Each row has a name. Each piece below is followed by the name of the row it came from, unless a question asks for something else. Each question is about the rows just above it.

Rali: [  4.8,   4.0,  15.3,  24.5, -80.2, -59.5]
zag: [ 4.9, 25.2, -5.6, 21.4, 13.2, 27.7]
bim: [-4.0,  1.3,  6.3, -2.2, 10.1,  8.3]
Pibi: [  4.8,  24.4,  15.3, -59.5, -80.2,   4.0]
loni: [25.2, 21.4,  4.9, 27.7, -5.5, 13.1]
Put [-80.2, -59.5,   4.8,   4.0,  15.3,  24.5] back in order: which row is it?
Rali
Which row holds these entries in another order? [ 4.9, -5.5, 27.7, 25.2, 21.4, 13.1]
loni
Which row holds these entries in another order? [-59.5, -80.2,  24.5,  15.3,   4.0,   4.8]
Rali
Which row holds these entries in another order? [  4.0,   4.8,  24.4,  15.3, -59.5, -80.2]
Pibi

Sep: [-12.0,   0.4,   2.7, -79.7,   1.2]
bezo: [ -2.9,   8.5, -24.6,   0.4, -38.6]
siriz: [  8.5,  -2.8, -38.6, -24.6,   0.4]
Which row holds these entries in another order? [-24.6, -38.6,  -2.9,   8.5,   0.4]
bezo
Put [-38.6,  -2.8,   8.5, -24.6,   0.4] back in order: which row is it?
siriz

